Each row below holds a small network's activations on one input, seen along a few directions.
Each table varies a few parts of the input and shows all the possible inputs, shuffled.
A made-up example of a description, with smaller parts first: ring(8) and (point or line(11) or (values(3) and line(4))).
Shared parts are said once, and a part with two or three values counts as separate values.

Other details of the inputs shift rows strongly along two fixed directions, in all tables alike. That doesn't count.

Table:
row 1: [-14  -6  10   8  -3   4  26  -3 -12 -15  24  11   9]
row 2: [ 18 -22  41  18   1   3  21 -25 -20 -11  21  21 -13]
row 3: [ 26 -26   9  12  -3 -21  -9  -1  -9  14  -8   1 -25]
row 4: [ -8  15 -19 -25 -32  -3 -37  12  41  11 -13 -35   7]
row 5: [  7   5  -7 -56  28   5   2  29  44 -35  -2  -9 -51]
row 6: [ 21 -29  20   4   3   2  24 -11  -3 -24  21   5 -18]
row 7: [-18   0  -8  32   2   7 -36 -11 -23  49 -28   2 -13]
row 8: [  8 -12  -2  37  15  11 -13 -25 -51  43 -23   7   5]
row 9: [  8 -19   0  47  -6 -13 -15 -25 -28  51  -8  19  17]
row 10: [-16   8  -7 -30 -21   9  12  10  38 -33  10  -8   3]
row 11: [-14  20 -10 -17  23  12  -8  16  20 -20  13   2 -16]
row 12: [-10  22 -18 -20 -13 -11 -27  19  31  18 -37 -22 -14]
row 13: [ 11   2  19 -36  -8  -8   4  13  26  -9   6  -1 -24]
row 14: [ -2  12  -4 -34  19   1  21  13  25 -31   2   4   5]
row 15: [  4  -5  15  25  27   1  23 -14 -43 -25  17   8   7]
row 16: [  6   8  -9 -44  -8   4  21  17  20 -21   4 -12  15]
row 17: [  8 -16  16  20   5   8  32 -12 -30  -2  19  15  28]
row 18: [ -5  14  -7 -20  -6  -1   2  18  26 -15  20 -10   5]
row 19: [-15  16  -2 -24  20  -5   6  15  22 -39  16  -4  -4]
row 20: [ 12 -15  29  38  23   2 -20 -24 -44  40 -14  18 -35]
row 21: [  3  17  -8 -46  -3  -6   9  33  39 -51  12 -10   3]
row 22: [ -4  11  -9 -18 -13   7  -2   8  36 -23  17 -12   7]
row 23: [  4  -3  -7  35 -14 -19 -38  -8 -12  43 -10  -2   6]
row 24: [ 13   3 -20 -17 -23 -16 -23   7   9  29 -33 -16  10]
row 25: [ -2  -9   0  11 -10  -2  -6  -9  -8  33  -4  -1  21]
row 26: [-11  -3   2  -3  -5  -7  14   5   3 -21  12  14   2]
row 27: [  8 -11  16  32  -3  13  18 -18 -28 -17  23   3  23]
row 28: [ 21 -17   1   0 -17 -17 -23   6   6  39 -18 -22 -25]
row 29: [  9  -1  -2  13 -14  -3 -10  -2 -24  19  -5 -21  13]
row 30: [ -4   9  -8 -34  -4   3  18  15  35 -16  16   3  10]
row 31: [-11   3  -7  33   9   4 -45  -9 -24  44 -19  -6  -7]
row 32: [ -6  -5  -3  30 -26   4  -8 -18  -1  25  -2   0   5]
row 33: [ -1  15 -22 -29 -42   0 -22  12  33  13 -31 -37  -1]
row 34: [ -1   3 -11   8 -19 -19 -39   4   4  28 -15 -16   6]
row 35: [  5  11 -20 -31 -33   3 -23   9  43  19 -28 -27  16]
row 36: [  7   9  -7 -33  -2  -7  11  21  13 -43  11 -11   4]
row 37: [ -4   6  -2 -18  29  22  20   7   3 -25   7  16   1]
row 38: [  1 -20  13  18  12  -3  26 -15 -24 -12  22  30  22]
row 39: [-16  -7  11  36  31  19  23 -16 -33 -10  22  37 -11]
row 40: [ -7  13  -3 -30 -15   5  21  23  23 -26   8  -8   2]
row 41: [  1   3  -9   8 -28 -15 -24   6   3  30 -30 -10   0]
row 42: [-11   6  -6 -14  33  19  18   2  12 -20  17  25  -6]
row 43: [-10   5 -17  -1   9   8 -31  -2   4  39 -26   0  -2]
row 44: [ 12 -15  42  17  34  -6  22 -18 -28 -16  17  31 -26]
row 45: [  1 -14  -5  29 -26   0 -28 -25  -9  54 -20  -9  24]
row 46: [  4  17 -25 -34  -6 -11 -25  12  26  21 -39 -25   0]
row 47: [-21  21 -20 -22 -12 -14 -31  15  35  19 -30 -19 -15]
row 48: [ -3   2   4  -9 -16  13  25   1  12 -31  11  -1   9]
row 49: [  9  -6   7   6  -5  11  18 -10 -17 -29  19  -9  18]
row 50: [ -2 -15   3  46  12  -8 -16 -29 -35  48 -15  12  13]
row 51: [ 15 -15  12  -6  28 -12  11   1   3 -18   4   2 -34]
row 52: [  3 -10  -4  21 -17   5  -8 -22   2  29  -2   4  19]
row 53: [ -9  25 -21 -17  -2 -15 -39  18  38  16 -17 -22 -12]
row 54: [ -6  -7  11  25  26  21  27 -15 -49 -17   8  21  -7]
row 55: [  9  -4   1 -12   1  -3  19   6   4 -19   7  14  17]
row 56: [ -8  18  -5 -26  25  18   4  23  13 -37  10  -2 -10]
row 57: [  5  -4  -5  26 -30  -5 -16  -9 -30  48 -26 -21   8]
row 58: [ 18 -10  27 -13   2 -15   8   1   5 -15   8  20 -24]
row 59: [ -9   5   4 -15   2   2  16  12   8 -29  30  -4  11]
row 60: [ -7 -12  13  34   0   5  29 -13 -26  -1  28  21   8]
row 61: [ -7  -1   0   1  -4  -7  16   4   9 -19  15  20  -3]
row 62: [ -5  -3   7   8  32   2  28 -12  -4 -19  22  30   7]
row 63: [ -2  -7  14  25  20   3  33 -16 -42 -21   9  16   1]
row 64: [ 13 -18  10  18  -3  13  28 -25 -30  -9  12   7  28]
row 65: [ -3  11  -2 -16  27  17  13  11 -11 -38  12   0  -8]
row 66: [  5   3 -13   2 -29 -16 -23   4  -4  29 -33 -17  -1]
row 67: [ -2   9   6   1  21  -1   8   6  -3 -26  10   0   2]
row 68: [-12   1  10  12  28  22  26  -2 -24 -26  11  24  -9]
row 69: [-13   9 -10  19  -2 -11 -22  -5   4  33 -19  -1 -12]
row 70: [  4  13 -12  -5 -26  -7 -30  15  10  29 -17 -31   8]
Each input here is: line(5) and (values(2) or (values(3) and line(4))).
Question: Changing only the line(5) part turns row 47 into row 1. The same change can be made to row 63. Which row results?
Answer: row 57
Question: Changing only the line(5) part turns row 20 into row 44. The same change can be made to row 43. Which row results?
Answer: row 50
Question: Which other rows does row 21 become when the values(3) part takes its other values? List them by row number.
Answer: row 41, row 55
Question: Which other rows does row 44 become when the values(2) part takes its other values? List them by row number.
Answer: row 51
Question: Which other rows does row 5 become when the values(2) part takes its other values? List them by row number.
Answer: row 20
Question: A walk changes only the line(5) part. It starts at row 37 and steps to row 14. List the rest of the walk in order.
Answer: row 55, row 17, row 35

Table:
row 71: [ -7   2   9  -3  24  -1  23   6   1 -32  37  25  -5]
row 72: [  1   1  -3 -15   4   7  -2  -4   7   5 -15   4  -9]
row 73: [  6   5 -18 -21 -34  -5  -3  12  33   3 -13 -14  13]
row 74: [-15  -3  11  10  24  21  29  -6  -8 -22  22  25  -1]
row 75: [-10  19 -12 -35 -34  -4  -7  19  35  -9  -4 -17  20]
row 76: [  4   7   9 -32  15 -13  19  14  23 -29   8   6 -10]
row 77: [ -2  -1 -11  27   5   1 -25 -10 -26  25 -24  -9  -1]
row 78: [-17  18  -6 -17  14   9   9  18  16 -38  10  -3  -8]
row 79: [ 12 -26  22  21   0   4   5 -15 -22  13   5  12 -17]
row 80: [ 13 -17  18  19   3  -3   5  -4 -25 -11   9   1 -19]
row 81: [  4  12   7 -21   5  -4  10  11   9 -28  -1  -9 -15]
row 82: [ 16 -25  19  23   8 -15   2  -9 -24  10  10  15 -12]
row 83: [ -1  12 -24 -24 -21   1  -7  22   2  26 -22 -33  12]
row 84: [  6  -2  -3  24   0  -5 -24 -12 -27  27 -28  -9  -6]
row 85: [-12  -2  10  12  32   3  26   0 -11 -26  28  29   5]
row 86: [  6 -12   2   0  -3   4  38  -8   8 -36  29   9  16]
row 87: [ -6   0   8  35   8   3  -4  -9 -31   3  13   6  -8]
row 88: [ -5  11 -21 -24  10  -9 -17  14  25   4 -16  -4  -3]
row 89: [  2   9 -13 -28   6 -14 -16  12  24   5 -20  -4  -8]
row 90: [ -1  13 -17 -18 -44  -8 -20  13  24  21 -22 -16  19]
row 91: [ -8  -3   3  13 -19  -3  -3 -11  -1   1  10  -9  22]
row 92: [ 21  -8  12  19  13  14  -3 -13 -28   7  15  -4  24]
row 93: [ -3  -7  -9  20   3   9 -21 -17 -16  40 -25   3  -1]
row 94: [ -7  -1   1  27  -6   6 -25 -13 -11  45  -9   4 -11]
row 95: [  3   6  10 -28   5   5  15   4  20 -15  -2   3 -14]
row 96: [  0  -8  -3  16 -18  -4  -4 -14   4   9   4 -11  16]
Question: What is each input in this table made of?
Answer: values(2) or ring(6) or (values(3) and line(6))

Table:
row 97: [  4  -5  -9  11  -9  -8 -16 -10  -5  35 -26  -1  11]
row 98: [-11   6  -1  17  12   7  -3   2 -20   1   5   4   0]
row 99: [  0  -5  10  19 -16  -3   2  -4 -16   1   9  -3   7]
row 100: [-14  14  -9 -11   2   4  -3   9  12   2  -4   1   1]
row 101: [-11   5  -9  25  -5   1 -34 -12  -3  45 -19  -3   0]
row 102: [ 11 -15   4  28 -13 -11  -2 -15 -21  24  -6   1  13]
row 103: [ 14 -16  15   0   5   9  39  -8 -13 -30  25  11  13]
row 104: [ -8   4  -8 -12  -2   4  -3   0  26   2   0   8   3]
row 105: [-18  16  -8 -13  18  11   1  13  19 -33  16   0  -9]
row 106: [  6 -10  12  12   8  -4 -10  -7 -12  19 -20   7 -42]
row 107: [  2 -14   3  32 -15  -7 -13 -19  -8  30   1   2   6]
row 108: [ -1   8   0 -23  24  15  22  13  -3 -42  16  -1  -3]
row 109: [ -1 -12  15  11   0   2  36  -7 -12 -24  31  19  12]
row 110: [ 21 -24  32  19  31 -16   6  -9 -25   1  16  26 -27]
row 111: [ 11   3   3 -24 -12   3  11  11  11 -27   7 -18   0]
row 112: [  7   3 -11 -28  -5   4   0   7  19   6 -14  -6   5]
row 113: [ -4   7  -5  -1  19   1   4   6 -11 -19   2  -2   0]
row 114: [  3   4  -6  -7   5   8  -5  -1  -4  11 -15  -8   4]
row 115: [ -7  12 -19 -20 -18  -5 -19  10  29  28 -23  -6   1]
row 116: [ -2 -10  16  28  -7   1   5 -13 -16 -10  23   5   5]
row 117: [  4  10  -9 -24 -24 -13 -15  16  23  -7 -12 -27   0]
row 118: [ -7  18 -16 -38   3  -2  -4  19  31 -13 -13 -11   0]
Question: What is each input in this table made of?
Answer: values(2) or (line(4) and line(5))
Question: Which other rows does row 97 become when the line(4) part takes its other values? List them by row number.
Answer: row 104, row 112, row 115
